Each row below holds a small network's activations on one input, seen along a few directions.
In each table, some parts of the input vary, and every possible input appears once, in random order.
Descriptions start from the smaller parts, as in this example, which fits no table here: one of 8 places around a ring, together with either a single point or one of 11 places around a ring or (one of 3 separate values, together with one of 4 places along a line).
Shared parts are said once, and a part with two or three values counts as separate values.
In the rows, zero is written as 100.

Rows:
row 1: [133 57 128 128 109 24 115 72 128 127 125 79 76 65 28]
row 2: [101 100 101 83 110 146 95 118 93 100 87 103 87 113 125]
row 3: [59 101 96 77 94 106 99 85 107 79 71 94 107 127 89]
row 4: [125 111 98 113 103 111 96 113 89 112 122 107 103 90 128]
row 5: [117 99 104 98 109 113 97 130 90 107 106 104 89 89 125]
row 6: [87 114 94 112 89 71 100 79 101 89 105 99 125 104 92]
row 7: [84 121 86 118 87 76 92 68 99 88 117 102 129 96 92]
row 8: [77 100 101 94 95 73 101 97 102 85 90 96 110 103 88]
row 9: [121 118 89 120 101 116 90 101 86 113 135 109 108 82 128]
row 10: [170 60 129 122 121 63 113 109 117 152 141 90 54 54 67]
row 11: [98 102 97 80 100 160 98 118 90 94 73 111 90 119 128]
row 12: [55 103 93 78 84 120 101 85 108 71 56 102 112 133 95]
row 13: [108 106 95 89 106 131 100 128 87 102 95 107 95 106 126]
row 14: [67 106 91 88 92 91 102 96 103 80 77 97 116 119 90]
Describe the family of inputs behind these rows.
Answer: one of 2 separate values, together with either a single point or one of 6 places along a line
Changing only the choice among 2 separate values turns row 6 into row 4. The same change can be made to row 3. Which row results?
Answer: row 2
Which other rows does row 11 become when the choice among 2 separate values takes its other values? List them by row number.
Answer: row 12

Rows:
row 15: [62 108 83 104 82 105 102 88 97 70 94 97 137 104 89]
row 16: [140 135 93 142 87 36 93 88 98 111 178 104 135 74 119]
row 17: [150 73 107 116 101 133 123 93 119 135 104 107 54 98 85]
row 18: [157 131 88 127 116 147 97 97 82 140 164 110 95 77 148]
row 19: [88 103 103 67 95 142 97 96 96 104 87 114 93 122 106]
row 20: [129 129 87 132 105 96 85 103 72 116 164 117 96 57 137]
row 21: [70 102 100 75 89 103 99 95 87 85 92 120 90 95 95]
row 22: [123 66 112 112 90 90 100 95 108 121 97 108 69 66 77]
row 23: [93 99 106 62 95 123 105 149 84 97 68 113 93 114 124]
row 24: [80 84 104 75 115 95 90 98 112 97 104 85 74 82 92]
row 25: [56 126 72 109 77 73 107 59 97 69 78 97 146 144 101]
row 26: [63 109 92 108 73 70 112 69 110 76 95 92 143 119 98]
row 27: [84 118 99 88 94 141 105 146 93 77 66 111 103 124 146]
row 28: [102 83 103 72 128 110 107 152 109 105 85 86 62 111 120]
row 29: [140 78 124 125 87 37 120 72 138 118 98 95 98 75 48]
row 30: [76 131 83 79 94 165 78 84 96 80 63 112 124 147 130]
row 31: [77 114 97 90 92 160 89 93 103 91 82 110 111 129 127]
row 32: [87 134 86 69 88 151 92 139 86 68 47 102 123 136 147]
row 33: [137 66 126 87 122 111 114 144 92 106 92 85 75 103 109]
row 34: [75 88 108 98 115 34 97 80 135 113 100 73 98 102 68]
row 35: [133 76 107 130 96 68 115 91 121 113 99 102 83 69 42]
row 36: [155 61 109 110 108 112 132 145 107 125 85 112 58 92 103]
row 37: [54 120 79 87 87 125 74 84 82 69 69 114 127 118 119]
row 38: [118 83 138 114 111 35 109 70 123 102 106 73 105 91 56]
row 39: [111 81 121 118 117 65 104 89 105 97 106 81 89 86 50]
row 40: [63 107 94 89 84 124 90 91 93 71 90 109 117 98 117]
row 41: [67 99 93 87 88 83 100 94 92 92 91 105 117 99 67]
row 42: [155 120 92 123 128 123 97 150 60 134 139 123 101 69 166]
row 43: [124 73 123 98 118 127 98 94 101 121 106 85 70 112 93]
row 44: [97 90 100 78 126 131 101 99 120 112 103 87 60 116 102]
row 45: [53 119 66 101 85 107 87 80 85 69 73 101 148 124 92]
row 46: [134 131 81 140 97 75 85 106 81 112 173 101 125 60 109]
row 47: [104 72 125 100 110 86 88 94 93 104 104 89 76 82 84]
row 48: [67 101 103 91 79 49 109 77 105 100 92 101 122 114 73]
row 49: [78 90 95 98 123 70 99 96 120 99 103 80 85 91 60]
Describe the family of inputs behind these rows.
Answer: one of 5 places along a line, together with either a single point or one of 6 places along a line
List by row number the other rows that have the place on the line of 5 in common with row 26.
Answer: row 16, row 25, row 29, row 34, row 38, row 48
Which other rows does row 39 become when the place on the line of 5 takes its other values? List them by row number.
Answer: row 33, row 38, row 43, row 47
List by row number the other rows that have the place on the line of 5 in common with row 37.
Answer: row 20, row 21, row 22, row 24, row 40, row 47

Rows:
row 50: [104 133 80 85 97 178 89 131 71 96 95 124 109 118 170]
row 51: [52 95 103 62 95 130 102 98 106 67 36 95 102 148 96]
row 52: [121 100 104 139 96 17 106 73 109 114 143 91 116 68 61]
row 53: [52 139 73 109 76 74 92 73 93 65 97 104 155 118 104]
row 54: [143 54 127 90 124 115 113 138 110 130 89 93 45 82 86]
row 55: [117 53 130 92 117 75 113 98 131 118 84 79 58 94 54]
row 56: [172 90 110 121 117 124 104 131 90 142 139 108 71 68 127]
row 57: [153 111 95 141 112 77 96 99 90 136 174 101 100 56 110]
row 58: [75 96 94 53 105 171 101 137 93 87 53 106 83 133 129]
row 59: [85 151 70 109 90 130 79 100 71 87 126 117 139 104 155]
row 60: [29 109 92 84 76 83 96 60 108 54 59 97 131 132 76]
row 61: [96 68 123 114 96 26 108 61 127 104 104 84 91 80 32]
Changing only one part turns row 54 into row 56. The same change can be made to row 58. Which row results?
Answer: row 50
Describe the family of inputs behind these rows.
Answer: one of 2 separate values, together with one of 6 places around a ring
Which other rows does row 52 become when the choice among 2 separate values takes its other values? List them by row number.
Answer: row 53

Rows:
row 62: [106 88 103 82 111 106 111 118 106 103 85 95 83 107 87]
row 63: [128 96 108 93 103 118 110 109 101 108 92 109 79 102 95]
row 64: [71 101 88 103 89 110 95 85 115 91 77 99 115 111 88]
row 65: [120 98 102 94 96 118 110 125 90 101 96 115 86 96 122]
row 66: [78 115 99 93 102 88 86 127 89 79 85 95 115 104 120]
row 67: [94 128 86 99 83 105 102 87 90 89 104 114 126 114 118]
row 68: [126 83 107 125 109 33 115 97 108 119 130 85 89 68 62]
row 69: [144 80 117 135 100 47 114 92 104 129 140 93 97 62 71]
row 70: [95 88 112 73 108 99 104 111 106 95 77 96 82 105 84]
row 71: [89 115 87 98 106 95 98 133 81 82 97 97 116 105 119]
row 72: [115 83 116 117 108 23 108 88 110 111 120 91 87 67 59]
row 73: [104 114 91 108 113 120 87 118 73 103 120 106 112 93 133]
row 74: [55 94 100 94 84 104 93 79 106 84 75 102 115 111 82]
row 75: [91 126 85 99 96 119 85 81 96 106 117 106 121 107 126]
row 76: [114 100 105 106 97 112 108 79 108 95 91 99 95 113 95]
row 77: [92 108 87 109 92 136 82 66 108 106 100 107 104 99 98]
row 78: [95 110 91 112 80 121 94 74 111 95 83 112 114 107 96]
row 79: [55 112 97 87 86 88 94 94 92 84 92 100 127 122 108]
row 80: [146 81 114 132 109 64 97 86 113 133 159 92 82 56 75]
row 81: [109 124 94 111 99 106 95 124 87 91 100 110 118 98 131]
row 82: [71 119 83 91 90 94 101 98 94 86 98 101 125 121 110]
row 83: [88 88 105 74 100 99 102 127 94 89 81 100 88 101 111]
row 84: [91 92 103 99 105 100 103 90 122 95 82 86 100 118 90]
row 85: [79 92 111 87 103 94 103 82 114 82 79 90 96 116 83]
row 86: [112 98 102 103 108 128 97 72 105 105 109 94 83 106 97]
row 87: [113 89 103 95 107 134 98 120 85 119 113 107 80 90 127]
row 88: [121 87 109 94 113 134 98 104 96 124 109 101 72 97 100]
row 89: [98 89 96 84 104 106 110 134 95 97 89 100 90 103 114]
Describe the family of inputs behind these rows.
Answer: one of 4 places along a line, together with either a single point or one of 6 places around a ring
Changing only the place on the line of 4 turns row 82 into row 67. The same change can be made to row 64. Which row results?
Answer: row 78
Which other rows does row 79 become when the place on the ring of 6 takes its other values? List them by row number.
Answer: row 66, row 70, row 74, row 83, row 85

Rows:
row 90: [95 107 96 82 100 157 93 102 92 98 84 110 93 119 123]
row 91: [33 110 90 89 76 78 98 52 116 62 65 93 133 134 68]
row 92: [87 93 101 75 100 141 104 115 95 89 64 105 90 123 112]
row 93: [139 97 103 126 105 98 98 94 95 127 142 103 92 72 102]
row 94: [142 81 114 112 114 110 102 100 110 130 123 96 69 80 94]
row 95: [116 78 115 100 112 70 106 117 109 114 105 91 78 80 83]
row 96: [72 101 99 74 100 120 98 124 98 79 66 99 100 120 113]
row 97: [93 125 81 98 94 146 90 100 87 96 101 113 113 111 132]
row 98: [134 69 119 102 112 91 113 111 110 124 104 94 67 84 83]
row 99: [76 121 88 86 96 111 96 119 87 80 88 104 120 118 127]
row 100: [84 132 81 97 88 121 92 108 84 83 98 113 127 112 135]
row 101: [121 96 107 114 109 63 102 113 99 113 123 94 98 80 97]
row 102: [129 107 101 126 102 73 99 101 92 113 135 103 106 74 105]
row 103: [79 85 106 119 90 23 108 45 126 91 102 82 112 93 27]
Describe the family of inputs behind these rows.
Answer: one of 2 separate values, together with either a single point or one of 6 places around a ring
Changing only the choice among 2 separate values turns row 92 into row 98. The same change can be made to row 91. Which row results?
Answer: row 103
